These are the activations of a small neural network, seen along a few directions. Each row is one input.
Each table varies a few parts of the input and shows all the possible inputs, shuffled.
Descriptions start from the smaller parts, as in this example, which fits no table here: one of 4 places along a line, together with either a single point or one of 9 places around a ring or (one of 3 separate values, together with one of 8 places around a ring).
Shared parts are said once, and a part with two or three values counts as separate values.
(in the rows, 128 means zero)

Other details of the inputs vary at random and push rows far along two fixed directions, the same in every table; ignore that.

A family of inputs:
R1: [153  66 149 144 131 117  83 136 123 156 128]
R2: [129 176 108 105 135 105 149 128 135 139 121]
R3: [112 169 124 105 134 130 157 141 144 129 129]
R4: [146  61 151 180 137 133 112 106 131 100 140]
R5: [131  58 139 117 104 143  83 138 114 155 119]
R6: [154  66 155 142 122 118  90 137 129 157 128]
R7: [110 159 104  72 105 134 151 134 118 147 126]
R8: [170 168 134 159 162 110 129  93 134  74 112]
R9: [110 162 130 115 146 129 133 135 135 119 124]
R10: [120 163 124 107 131 138 168 137 147 139 138]
R11: [170 169 136 148 146 109 149 102 138  84 116]
R12: [ 53 105 101  84 120 112 112 164 115 192 148]
R13: [164 141 142 234 100 161 106 141  89 119 131]
R14: [109 150 106 125 126 120 170 118 142 117 142]
R15: [ 99 102 111  60  92 138 129 164 107 199 139]
R16: [154  85 154 155 132 143  71 101 111  88 107]
R17: [158 159 139 166 161 142 139  97 151  65 118]
R18: [120  61 151 133 131 142  90 156 133 163 127]
R19: [104 155 110 121 129 115 168 121 135 112 139]
R20: [100 145 117 127 131 114 150 120 133 111 134]
R21: [122 170 102  88 114 134 146 119 123 122 123]
Each input here is: either a single point or (one of 4 separate values, together with one of 5 places along a line).
Which other rows does R14 become when the place on the line of 5 takes its other values? List them by row number. -> R4, R12, R19, R20

A family of inputs:
R22: [142  56 148 166 132 137  97 115 128  99 134]
R23: [146 189 112 107 131 115 170 104 131 116 121]
R24: [144 104 153 176 148 143 113 103 141  71 124]
R25: [108  80 136  93 117 140  87 167 119 185 127]
R26: [184 104 159 171 146 122  89 103 130  87 111]
R27: [137  70 160 167 148 139  91 127 136 106 128]
R28: [175  77 163 164 143 127  75 115 125 111 116]
R29: [125 205 108  90 133 115 165 132 136 134 119]
R30: [143  85 149 138 121 147  94 119 117 114 118]
R31: [ 94 176 106  84 128 110 180 142 148 157 144]
R32: [140 199 106 107 123 112 171  99 129 106 116]
R33: [ 73 182  89  56 114 106 196 151 138 183 147]
R34: [ 66  87 111  81 108 133 120 169 121 192 143]
R35: [139  73 153 178 148 137  78 115 130  91 125]
R36: [104  76 129 100 113 132  67 166 106 179 124]
R37: [135 181 123 156 146 123 160  87 137  54 123]
R38: [176 117 155 163 150 132  98 105 134  91 112]
R39: [146  93 144 145 129 141  87 113 113 109 114]
R40: [ 92 100 115  73 106 145 108 171 118 191 128]
R41: [153 117 145 210 123 149 129 126 123 101 136]
R42: [106 100 133 131 124 134 120 128 130 124 134]
R43: [189  94 170 171 144 135  98 100 136  83 115]
R44: [178 189 126 150 139 123 164  67 137  57 111]
R45: [154 109 144 175 103 153 101 145 105 144 132]
R46: [ 92 127 109 141 104 129 125 175 105 189 150]
R47: [145 104 152 168 152 141 120 114 146  84 124]
R48: [164 124 150 159 146 135  97 109 128  85 108]
R49: [157 209 129 158 161 108 181  82 155  53 125]
R50: [127  84 133 152 133 124 101 116 122 111 134]
R51: [120 186 106 127 135 113 171  99 135  84 133]
R52: [ 91 117 123 112 135 118 112 156 128 157 133]
R53: [116  90 140 150 139 127  89 133 126 116 127]
R54: [100  69 126 119 115 127 103 145 122 155 143]
R55: [138  67 137 124 112 142  93 132 115 139 124]
R56: [ 75 199  75  37  99 112 174 152 112 185 130]
R57: [123  66 141 122 122 140  63 149 109 156 121]
R58: [ 91 195  93  43 115 126 184 162 139 190 128]
R59: [136 212 100 101 125 125 182  96 126  96 121]
R60: [142 244 103 146 111 132 186 123 114 114 124]
R61: [167  91 161 188 159 119  98 100 142  81 128]
R62: [105  73 127 116 125 108  99 150 123 175 143]
R63: [ 96  66 131 114 133 117  82 171 127 189 140]
R64: [159  86 146 143 121 131 105 110 122 117 118]
R65: [150 102 154 166 152 129 117 116 148  95 130]
R66: [158 198 132 204 131 142 182  99 132  66 135]
R67: [130 187 118 120 143 119 190 112 157 103 136]
R68: [105  73 124  87 100 134  96 156 107 185 131]
R69: [150 100 140 171 143 117 116  96 132  88 128]
R70: [ 84 109 116  99 123 137 128 157 132 161 138]
R71: [144 200 113 108 132 109 173 104 128 109 116]
R72: [132  83 141 149 136 107 100 126 127 126 133]
R73: [155  86 147 181 141 114  99  97 132  82 126]
R74: [116 221  95 118 101 136 175 146 109 162 132]
R75: [ 97 171 101  82 124 112 194 136 141 152 142]
R76: [139  56 149 118 121 133  82 153 127 171 126]
R77: [149 209 111 148 106 151 181 128 121 119 131]
R78: [173  67 158 154 130 135  94 113 126 114 119]
R79: [101 101 125  74 113 128 107 175 124 206 130]
R80: [ 93  77 120  77 102 144  99 166 109 193 128]
R81: [ 98 177 100  94 120 112 189 120 140 136 140]
R82: [ 70 183  77  51 106 111 200 149 140 181 150]
R83: [146 210 125 156 165 127 180  84 153  50 121]
R84: [184 176 135 153 135 134 173  67 143  51 112]
R85: [128  76 137 102 113 123 101 149 115 175 128]
R86: [161 190 134 141 141 147 162  87 140  57 111]
R87: [161 101 154 178 155 133 119 110 154  80 123]
R88: [ 80  75 121 108 118 126  91 157 115 173 140]
R89: [122 203 110 167 121 124 174 132 118 116 138]
R90: [ 65 205  84  56 127 100 183 166 140 185 141]
R91: [117  95 132  98 121 144 104 159 124 169 123]
R92: [110 127 122  92 126 132 109 153 120 168 122]
R93: [102  82 123  95 107 130  78 158 102 178 126]
What is each input in this table made of? -> one of 2 separate values, together with one of 4 places along a line, together with either a single point or one of 8 places around a ring
Changing only the place on the line of 4 turns R30 into R80. The same change can be made to R66. Which row results? -> R41
Changing only the place on the line of 4 turns R87 into R65. The same change can be made to R22. Which row results? -> R54
Which other rows does R93 become when the place on the ring of 8 takes its other values? List them by row number. -> R26, R29, R32, R36, R48, R56, R71
Which other rows does R52 become when the place on the line of 4 takes its other values? List them by row number. -> R27, R47, R83
Which other rows does R51 become when the choice among 2 separate values takes its other values? List them by row number. -> R56
A walk changes only the place on the line of 4. It starts at R91 and steps to R25. List the rest of the walk in order. -> R92, R48

A family of inputs:
R94: [112  85 136 121 113 149  97 150 111 151 126]
R95: [144 137 133 129 131 128 129 132 133 134 122]
R96: [105 124 124 100 123 137 107 159 119 168 126]
R97: [113  82 132 135 120 114 107 150 123 165 142]
R98: [117 155 109 113 115 133 147 125 117 130 128]
R99: [132 140 127 130 126 117 115 126 117 130 122]
R100: [136 106 134 125 123 114 107 143 119 159 130]
R101: [170  50 164 156 149 132  84  86 137  67 116]
R102: [144 152 135 126 134 135 139 131 138 125 124]
R103: [132 141 129 145 136 126 150 127 140 114 134]
R104: [128  92 132 124 107 124 116 137 114 155 134]
R105: [131  97 128 124 113 133 118 136 119 154 135]
R106: [104 175 118 123 134 134 160 130 137 116 132]
R107: [145 138 129 130 131 123 129 129 129 136 126]
R108: [187 108 165 164 169 121 107  69 152  38 104]
R109: [136 154 126 130 134 131 127 126 125 115 118]
R110: [127 138 134 139 136 134 146 132 142 120 137]
R111: [121 171 107 115 113 125 156 113 119 121 128]
R112: [102 138 115  90 147 109 153 117 152 120 132]
R113: [135 156 123 132 134 125 127 118 123 119 118]
R114: [114 132 125 141 133 130 129 132 129 119 130]
R115: [129 141 127 144 135 120 149 122 136 120 135]
R116: [127 150 116 112 114 136 157 129 131 138 130]
R117: [108  99 123 137 123 118 102 142 117 146 139]
R118: [128 145 121 128 120 141 139 119 122 111 121]
R119: [130 167 121 112 119 143 169 123 137 125 130]
R120: [100  85 126 132 124 124  93 152 116 160 139]
Changing only one part turns R111 into R99. The same change can be made to R104. Which row results? -> R100
What is each input in this table made of? -> one of 3 separate values, together with either a single point or (one of 2 separate values, together with one of 4 places along a line)
A walk changes only the place on the line of 4. It starts at R117 and steps to R120. List the rest of the walk in order. -> R114, R106
Which other rows does R105 become when the choice among 2 separate values takes its other values? List them by row number. -> R98

A family of inputs:
R121: [ 83 160 100  86 117 123 165 145 130 158 142]
R122: [ 94  99 123 111 125 117 107 159 123 172 138]
R123: [105  50 135  93 114 122  66 174 113 206 129]
R124: [ 87 162 100  94 122 121 161 140 130 147 138]
R125: [155 179 128 133 145 126 151  96 138  80 114]
R126: [132 175 122 145 145 125 159 102 141  82 126]
R127: [123  50 142 110 115 129  79 156 117 178 130]
R128: [105 162 104  73 113 125 162 137 131 158 130]
R129: [152 171 132 162 145 131 171  87 148  60 126]
R130: [157 177 133 162 151 123 169  92 150  66 127]
R131: [171 130 150 217 125 148 114 114 115  87 127]
R132: [ 98 168 102  71 119 122 149 141 125 159 127]
R133: [148  57 153 147 128 139  76 122 119 120 119]
R134: [122 166 113  88 126 120 158 131 135 146 127]
R135: [ 91 167 104  91 126 112 161 149 135 163 139]
R136: [189 118 156 204 121 153  97 111 107  89 114]
R137: [151  58 154 151 130 137  71 120 118 112 118]
R138: [142  56 155 167 135 130  89 129 130 121 134]
Changing only one part turns R133 into R121. The same change can be made to R125. Which row results? -> R122
What is each input in this table made of? -> one of 2 separate values, together with either a single point or one of 8 places around a ring
Which other rows does R130 become when the choice among 2 separate values takes its other values? List them by row number. -> R134

A family of inputs:
R139: [156  76 151 161 120 145  68 114 100 105 112]
R140: [118  71 143 167 119 144  79 135 105 116 128]
R141: [150 222 120 161 138 131 188 110 141  94 131]
R142: [131  89 137 148 150 133  98  98 135  79 123]
R143: [182  70 156 165 114 148  86 118 110 122 116]
R144: [155  98 148 130 148 133  92 100 131  84 107]
R145: [179 219 127 167 139 133 187  95 141  82 119]
R146: [118  55 140 152 142 124  83 125 131 116 132]
R147: [ 91 193  90  75  91 138 200 138 120 158 140]
R148: [154 140 141 191 134 140 146 118 135  95 136]
R149: [172 150 134 151 129 139 113  99 112  85 106]
R150: [ 77 194  86  42 128 122 177 126 135 141 127]
R151: [161 163 135 111 141 125 157 100 148  91 115]
R152: [103 166 100  72  90 136 161 144 112 174 133]
R153: [104 224  91  85 117 120 173 153 124 173 128]
R154: [166 176 142 138 156 113 147  93 148  71 109]
R155: [165  98 162 166 149 115 118 115 145 107 126]
R156: [127  62 147 171 110 148  94 134 114 124 137]
R157: [158 206 128 117 148 112 186  95 156  85 118]
R158: [155  84 158 196 140 136  72 136 119 120 125]
R159: [133 170 121 139 118 143 154 100 119  82 122]
R160: [141 190 125 163 144 129 143 121 128 100 125]
R161: [181 142 138 153 121 143 130  99 120  93 114]
R162: [167 179 138 184 140 135 165 109 139  90 129]
R163: [105 127 109  79  87 138 143 155 107 190 134]
R164: [125 177 121 164 130 136 159 115 128  85 131]
R165: [ 90  87 123  98 123 105 123 171 133 203 150]
R166: [ 75  98 110  86  94 137 100 166  95 186 135]
R167: [133 120 132 154 145 114 151 112 150 104 141]
R168: [ 78 150  99  86 126 104 169 151 143 170 153]
R169: [100 118 112  50 114 126 135 149 132 180 130]
R170: [ 78  47 122  67 115 129  76 164 117 195 131]
R171: [142  68 158 175 158 111  71 123 130 107 128]
R172: [133 221 113 161 139 130 182 110 137  81 130]
R173: [ 92 101 112  79  90 136  99 166  96 197 128]
R174: [ 90 207 100  68 136  96 180 145 143 163 132]
R175: [125  48 144 155 138 127  93 125 136 121 140]
R176: [ 80  96 118  94 129 101 105 172 126 196 142]
R177: [185 114 149 169 125 140 101 114 121 111 116]
R178: [108  75 128 110 104 129  80 189 108 229 139]
R179: [149 135 146 143 148 109 137 117 148 113 128]
R180: [169  51 162 141 136 140  89 109 135 106 116]
R181: [161  56 160 129 133 131  88 129 132 132 117]
R182: [ 79 106 104  72 115 127 148 148 137 176 145]
R183: [109 216  85  62 103 127 175 139 113 164 120]
R184: [ 81 198  91  99 104 131 204 154 129 161 150]
R185: [ 87 145 101  52 118 127 163 136 138 163 136]
R186: [ 69  53 119 101 123 106  82 178 122 202 147]
R187: [ 95 171 107  58 130 103 143 153 131 171 124]
R188: [ 76 183  85  57 122 122 195 129 147 149 143]
R189: [161 230 111 131 135 129 166  98 126  87 108]
R190: [111 148 105  83 104 126 118 165 108 195 123]
R191: [132  63 150 174 154 114  76 120 131  99 132]
R192: [140  98 140 151 108 148 115 118 114 111 130]
R193: [167 194 131 167 146 130 138 103 127  83 113]
R194: [161 165 134 121 150 131 147  81 144  60 106]
R195: [162  67 162 140 148 127  65 116 126 102 107]
R196: [121 212  92  75 103 127 189 146 125 178 128]
R197: [ 74  39 119  95 114 121 101 172 127 204 152]
R198: [144 151 127 115 138 136 171  89 150  84 124]
R199: [135 103 142 179 123 145 109 114 116  86 125]
R200: [ 99  57 131  65 117 120  70 176 116 204 123]
R201: [141  69 154 194 123 145  95 131 121 109 137]
R202: [123 156 117 124 147 128 154  90 145  74 124]
R203: [154 204 128 156 159 108 193  85 160  63 132]
R204: [175  97 162 153 145 121 113 111 143 103 117]
R205: [ 84  67 124 124 103 133  90 194 112 217 153]
R206: [152 144 148 155 161 108 120 106 141  85 117]
R207: [127 117 136 175 135 134 100 138 118 118 132]
R208: [118  75 143 176 126 139  80 143 110 121 133]
R209: [130  93 139 162 153 124 102 103 135  80 127]
R210: [144  60 155 189 115 152  99 124 117 107 133]
What is each input in this table made of? -> one of 2 separate values, together with one of 4 places along a line, together with one of 9 places around a ring
Changing only the place on the line of 4 turns R194 into R144. The same change can be made to R172. Which row results? -> R207
Changing only the place on the line of 4 turns R191 into R167. The same change can be made to R149. Which row results? -> R143
Which other rows does R146 become when the place on the line of 4 takes its other values? List them by row number. -> R175, R197, R209
A walk changes only the place on the ring of 9. It starts at R163 and steps to R143. List the rest of the walk in order. -> R196, R145, R162, R148, R184, R210, R147
Which other rows does R200 become when the place on the line of 4 takes its other values? List them by row number. -> R151, R181, R195
Which other rows does R202 become when the choice among 2 separate values takes its other values? List them by row number. -> R199
